Each row below is a small network's average activation on inputs in which a field has the value named, seen along a few directions.
Related values have similar rows: they may be neighbours, one step apart, or belong to one group.
(in the rows, 500 means zero)
Strong random noise was added to every row along 18 fixed directions; ignore it. To show where, here is one row again and again, with new noise each time:
[427 401 296 416 718 544 445 590 168 525 791 766 647 378 620 550 544 542
 408 418 447 518 870 409 555 517 831 531 356]
[644 618 457 518 393 452 599 635 416 555 573 582 587 519 554 494 285 542
 274 492 491 608 515 392 443 346 359 563 532]
[636 647 456 527 356 372 322 389 623 584 345 506 442 480 683 652 455 619
 500 344 646 670 609 470 670 471 571 580 529]
[482 432 487 442 268 490 549 232 537 597 481 467 414 303 437 466 558 558
 714 486 583 644 430 574 574 552 358 476 554]
[581 302 432 406 364 418 620 556 396 361 730 635 272 337 744 777 346 479
 646 542 269 554 489 329 591 601 382 539 571]
[504 660 368 680 514 312 359 395 508 669 637 605 843 509 475 590 522 585
 358 769 581 524 555 488 677 474 571 546 302]
[422 239 470 370 602 500 516 584 300 435 533 457 299 687 725 548 511 455
 537 602 159 339 471 362 458 605 624 345 550]
[432 453 683 397 418 448 487 449 376 378 421 472 266 519 745 573 629 419
 608 638 427 470 297 396 555 559 537 461 631]
[381 480 331 542 418 520 604 541 403 446 814 621 573 294 393 618 545 471
 704 453 423 511 587 350 409 641 459 515 518]
[438 536 508 441 413 314 684 839 278 600 528 490 688 377 495 535 679 276
 250 750 536 620 277 577 446 407 419 551 554]
[602 636 646 399 481 531 550 229 491 472 325 609 345 325 867 626 369 586
 515 422 610 602 607 373 520 573 437 568 715]
[358 707 460 702 275 452 556 349 369 480 500 541 588 510 783 340 498 524
 664 324 451 571 403 562 537 480 569 656 544]
[403 722 493 491 532 593 452 449 569 575 406 652 497 491 409 474 509 339
 522 317 709 551 526 399 290 444 514 538 571]
[517 617 459 414 499 523 460 317 462 604 304 519 480 618 562 308 487 625
 377 461 576 483 501 453 447 415 452 476 619]
[496 523 492 433 474 429 487 407 517 406 516 683 337 478 449 614 546 291
 650 386 574 515 569 573 576 375 573 649 441]
[549 579 489 542 307 374 291 651 249 477 608 679 769 392 481 456 319 386
 369 634 584 583 582 516 531 455 530 450 465]
[400 528 359 489 528 613 417 604 518 475 343 551 478 466 603 443 569 473
 596 253 442 473 470 415 248 654 443 406 661]
[730 445 639 487 440 474 346 865 484 464 262 277 514 652 659 415 383 584
 218 554 415 532 411 513 512 429 474 310 545]
[451 598 674 642 423 551 540 270 435 565 537 459 717 408 529 396 468 513
 527 591 606 554 530 595 495 539 531 491 466]
[420 608 647 770 543 517 107 596 596 402 449 333 719 715 420 580 739 444
 558 478 554 360 552 491 406 648 786 366 377]


Values of J:
j2: [623 492 447 503 461 395 456 370 620 561 500 590 498 508 326 484 440 508
 414 553 606 558 488 676 598 319 337 585 357]
j18: [579 539 499 573 456 481 465 629 476 396 653 491 677 529 469 487 564 579
 351 511 537 418 472 532 425 534 414 620 571]
j23: [578 681 514 358 524 469 529 479 606 485 410 386 442 397 220 492 345 599
 534 569 705 509 722 352 627 455 499 415 614]
j10: [536 329 459 307 712 471 552 328 446 499 378 575 467 491 432 398 325 425
 513 718 398 291 641 690 559 534 486 417 505]
j24: [483 595 331 551 483 285 600 687 583 452 375 490 550 367 728 548 299 401
 527 612 430 505 378 597 696 568 434 571 608]
j22: [622 524 400 439 406 529 620 331 474 528 598 577 543 225 252 405 263 756
 692 535 439 579 709 459 646 491 320 395 416]
j16: [581 341 476 407 715 604 484 464 747 542 317 357 386 514 692 477 740 723
 378 452 521 409 311 551 457 635 358 522 616]
j21: [572 500 382 516 623 444 540 385 673 428 569 545 470 663 309 519 200 332
 489 459 576 332 739 687 609 364 539 690 453]
j4: [503 363 271 508 446 412 173 573 493 543 478 512 660 413 481 492 606 636
 401 574 503 487 478 598 496 691 404 377 547]
j8: [625 241 488 463 486 448 352 538 569 518 677 451 589 441 483 778 428 451
 330 481 672 498 758 626 525 687 589 604 532]
j17: [376 560 643 402 626 660 424 178 384 634 577 608 396 755 114 447 690 547
 531 494 616 460 604 247 378 380 685 417 293]
j9: [403 600 579 522 623 583 484 380 404 367 577 628 424 589 623 483 563 613
 592 408 440 451 582 316 564 491 712 573 395]
j12: [578 433 399 645 426 451 583 352 725 493 592 430 493 429 561 739 378 523
 698 387 404 519 637 569 541 653 451 582 484]
j5: [591 557 604 454 628 460 480 746 483 366 362 413 357 507 651 586 418 571
 431 608 398 478 538 386 667 450 635 424 514]
j11: [594 368 443 427 442 464 478 411 531 654 319 543 428 600 390 478 311 434
 505 517 351 537 514 584 434 420 318 342 431]
j1: [528 529 689 505 512 595 393 580 451 377 457 461 454 506 463 497 611 597
 512 528 509 525 391 346 447 541 455 377 490]
j6: [546 455 369 475 646 541 238 618 573 411 450 676 560 500 398 617 617 423
 435 271 583 481 609 568 347 575 454 520 462]
j19: [484 469 550 363 382 459 631 624 403 565 439 381 420 513 471 462 458 455
 391 586 498 556 389 438 444 512 445 456 668]
j20: [514 495 440 660 375 376 380 372 628 438 579 596 425 588 669 616 558 445
 599 375 523 523 365 658 714 394 592 770 375]
j3: [574 235 437 451 354 155 288 278 438 489 493 421 459 746 396 535 741 445
 391 664 539 367 481 929 777 363 563 665 392]
j7: [416 491 568 607 308 488 544 189 588 534 612 565 487 523 392 593 424 368
 724 437 590 543 472 588 447 553 459 623 433]
j14: [455 439 434 567 732 473 489 589 615 527 540 532 422 706 529 686 321 364
 574 583 260 383 591 384 537 498 691 400 310]
j25: [594 524 628 621 480 574 390 535 397 355 551 580 589 823 410 420 528 441
 367 292 437 418 588 610 318 297 537 581 352]
j13: [509 634 632 573 533 500 472 583 382 370 568 502 588 439 597 559 523 518
 524 428 528 464 671 466 547 551 695 587 500]
j15: [500 523 464 641 485 370 441 683 365 429 507 442 581 538 641 414 293 557
 509 677 236 462 508 540 733 464 642 367 339]
Each value of J is a pair of two hidden parts, and every pair occurs once (5 first parts, 5 second parts).
Q: j17 and j20 share the first part; j17 and j7 share the second. Which value has the first part of j7 and the second part of j20?
A: j14
Q: j25 and j4 share the first part; j25 and j11 share the second. Which value has the first part of j11 and the second part of j4?
A: j3
Q: j18 and j6 share the first part; j18 and j22 share the second. Which value has the first part of j22 and the second part of j6?
A: j24
Q: j23 and j9 share the first part; j23 and j21 share the second. Which value has the first part of j21 and the second part of j9?
A: j8

Values of P:
p4: [357 535 341 414 544 390 412 524 239 422 525 595 485 581 421 440 777 585
 563 598 365 370 455 364 562 511 543 447 485]
p3: [538 624 396 573 448 508 516 660 506 627 435 439 695 417 332 412 320 597
 444 519 442 563 601 433 393 493 381 303 527]
p2: [455 450 331 441 673 489 504 474 723 650 403 508 451 194 636 572 431 562
 625 473 605 636 603 610 783 618 652 508 438]
p6: [455 600 548 532 908 655 404 353 633 331 518 780 508 558 569 485 391 339
 457 643 559 232 512 418 420 499 519 532 470]
p1: [405 657 251 659 334 374 469 473 696 652 379 370 560 535 403 375 468 611
 655 395 525 586 432 603 701 474 535 528 463]
p7: [521 410 513 308 286 314 653 490 424 625 298 156 391 531 436 428 585 511
 548 546 491 577 532 688 671 453 586 440 643]
p8: [423 348 517 299 400 343 709 242 264 591 622 381 381 445 570 605 550 492
 495 691 517 507 673 526 655 535 650 557 637]
p9: [523 318 293 321 489 438 378 606 576 583 436 608 421 312 501 535 433 328
 528 355 675 611 636 698 676 476 661 565 498]
p5: [537 587 551 446 463 335 608 498 545 507 345 389 420 520 318 616 574 443
 628 650 401 457 537 497 567 475 481 418 486]
The values of P form 3 separate groups.
Q: List the group mates of p2, in the order listed.
A: p4, p1
Q: List the group mates of p8, in the order listed.
A: p3, p6

Values of C:
c4: [285 631 423 431 619 549 578 499 570 343 540 639 442 345 246 506 521 358
 690 648 502 273 465 313 334 678 331 437 691]
c7: [756 406 545 332 511 439 428 450 593 547 380 431 396 537 596 605 687 635
 195 451 656 553 479 599 500 391 368 618 588]
c18: [683 271 529 537 314 359 450 434 299 455 585 278 632 415 616 456 516 869
 395 596 408 514 628 725 796 584 514 502 469]
c16: [683 404 738 431 336 351 379 272 276 426 538 583 590 589 454 650 354 385
 360 781 526 437 691 545 479 507 515 482 488]
c5: [366 756 345 324 545 274 662 369 430 503 194 426 339 443 488 648 599 655
 662 679 347 347 598 230 491 693 405 365 800]
c22: [594 324 565 455 330 350 365 558 284 302 563 246 497 529 507 765 715 612
 509 522 441 446 763 471 571 658 628 440 598]
c8: [513 664 411 744 501 504 571 414 873 739 710 424 628 511 318 578 313 559
 549 461 687 618 638 450 730 378 706 647 285]
c25: [654 446 347 503 186 177 389 516 805 655 311 353 466 680 282 619 167 159
 483 621 547 471 411 782 482 421 282 502 653]
c9: [451 428 591 438 673 565 634 256 538 475 308 467 307 703 367 403 623 343
 600 327 429 450 593 759 463 328 563 523 351]
c14: [457 626 614 690 525 397 495 397 472 543 455 664 717 241 551 650 360 321
 643 718 475 663 538 596 651 552 513 388 243]
c15: [589 448 661 439 375 651 655 703 585 306 359 439 446  70 463 350 363 380
 689 471 502 586 395 661 413 598 180 357 692]
c10: [248 384 475 643 348 493 175 437 254 484 852 446 676 783 155 462 426 348
 670 485 464 307 767 488 362 641 890 366 422]
c6: [590 486 700 541 564 610 700 474 447 483 713 479 421 315 747 746 307 604
 536 548 400 600 647 236 478 605 552 452 528]
c24: [498 437 221 421  99 385 184 272 498 287 683 565 273 707 316 164 329 574
 754 224 648 337 669 622 852 289 771 680 550]
c21: [555 294 515 578 542 643 457 408 662 494 621 344 644 655 354 443 411 628
 444 728 388 246 496 466 335 721 319 317 506]
c3: [605 624 726 470 445 580 336 346 564 496 440 462 427 302 572 643 307 604
 662 406 739 665 764 319 657 639 716 413 545]
c11: [636 337 690 445 706 672 589 961 463 370 505 262 524 640 401 319 588 546
 251 519 409 415 453 549 442 405 540 376 410]
c19: [699 332 663 250 644 442 504 677 419 234 414 474 233 257 582 828 721 626
 483 657 427 463 583 445 705 604 475 429 525]
c20: [538 327 447 582 556 359 292 524 537 526 374 627 529 499 872 800  79 261
 532 630 287 508 579 570 527 729 506 348 479]
c1: [432 481 326 463 161 286 362 459 374 486 416 570 550 323 303 435 239 246
 855 491 491 549 626 707 608 601 499 400 562]
c13: [497 199 472 393 730 608 712 743 406 655 404 378 495 644 726 399 606 514
 251 485 242 496 394 622 398 467 557 416 459]
c12: [425 341 754 478 580 722 488 767 256 303 623 472 546 409 659 273 571 556
 521 627 361 490 248 412 456 590 523 319 435]
c23: [627 628 775 345 557 459 301 214 415 249 419 659 411 526 403 442 520 492
 381 668 819 414 645 553 726 260 596 571 451]
c17: [373 313 408 519 254 486 616 494 372 772 672 383 438 454 438 626 428 220
 732 172 466 723 717 612 350 535 724 522 493]
c2: [324 298 555 560 619 557 500 242 452 659 778 435 755 586 438 642 711 307
 399 594 650 379 557 689 281 740 633 663 491]
Each value of C is a pair of two hidden parts, and every pair occurs once (5 first parts, 5 second parts).
Q: c7 and c5 share the first part; c7 and c17 share the second. Which value has the first part of c17 and the second part of c5?
A: c18
Q: c14 and c3 share the first part; c14 and c9 share the second. Which value has the first part of c9 and the second part of c3?
A: c11
Q: c4 and c15 share the first part; c4 and c10 share the second. Which value has the first part of c10 and the second part of c15?
A: c25
Q: c23 and c24 share the first part; c23 and c20 share the second. Which value has the first part of c20 and the second part of c24?
A: c13

Values of L:
l7: [400 343 654 429 446 379 459 620 506 576 453 360 363 550 719 630 614 349
 395 847 509 518  52 463 547 634 472 465 590]
l3: [388 371 508 328 569 566 693  91 416 653 454 673 340 364 538 456 799 517
 616 284 620 647 493 747 558 412 483 730 408]
l9: [288 638 614 616 392 358 567 367 228 590 460 447 430 633 882 554 889 571
 612 499 302 689 262 440 607 428 691 567 398]
l8: [282 787 586 482 837 599 642 462 527 319 494 692 315 425 430 455 608 503
 822 684 414 393 369 190 721 416 627 458 356]
l1: [695 431 672 669 448 410 348 336 687 496 493 429 478 854 491 868 136 362
 536 711 279 346 627 329 388 662 455 320 405]
l6: [505 224 634 721 470 788 417 494 628 535 628 505 489 180 563 349 257 483
 834 291 431 770 511 774 661 518 607 346 132]
l5: [330 520 288 369 360 298 553 605 469 452 416 583 180 566 801 434 339 230
 753 486 372 469 280 476 739 404 676 609 655]
l4: [376 487 221 539 496 646 716 189 452 532 839 629 647 491 375 352 446 579
 589 269 498 320 752 524 253 602 474 706 637]
l2: [617 346 423 420 696 556 596 644 366 527 519 604 613 672 286 466 247 440
 207 705 226 356 600 414 187 420 241 244 414]
The values of L form 3 separate groups.
Q: List the group mates of l5, in the order listed.
A: l1, l4
Q: List the group mates of l7, in the order listed.
A: l3, l8
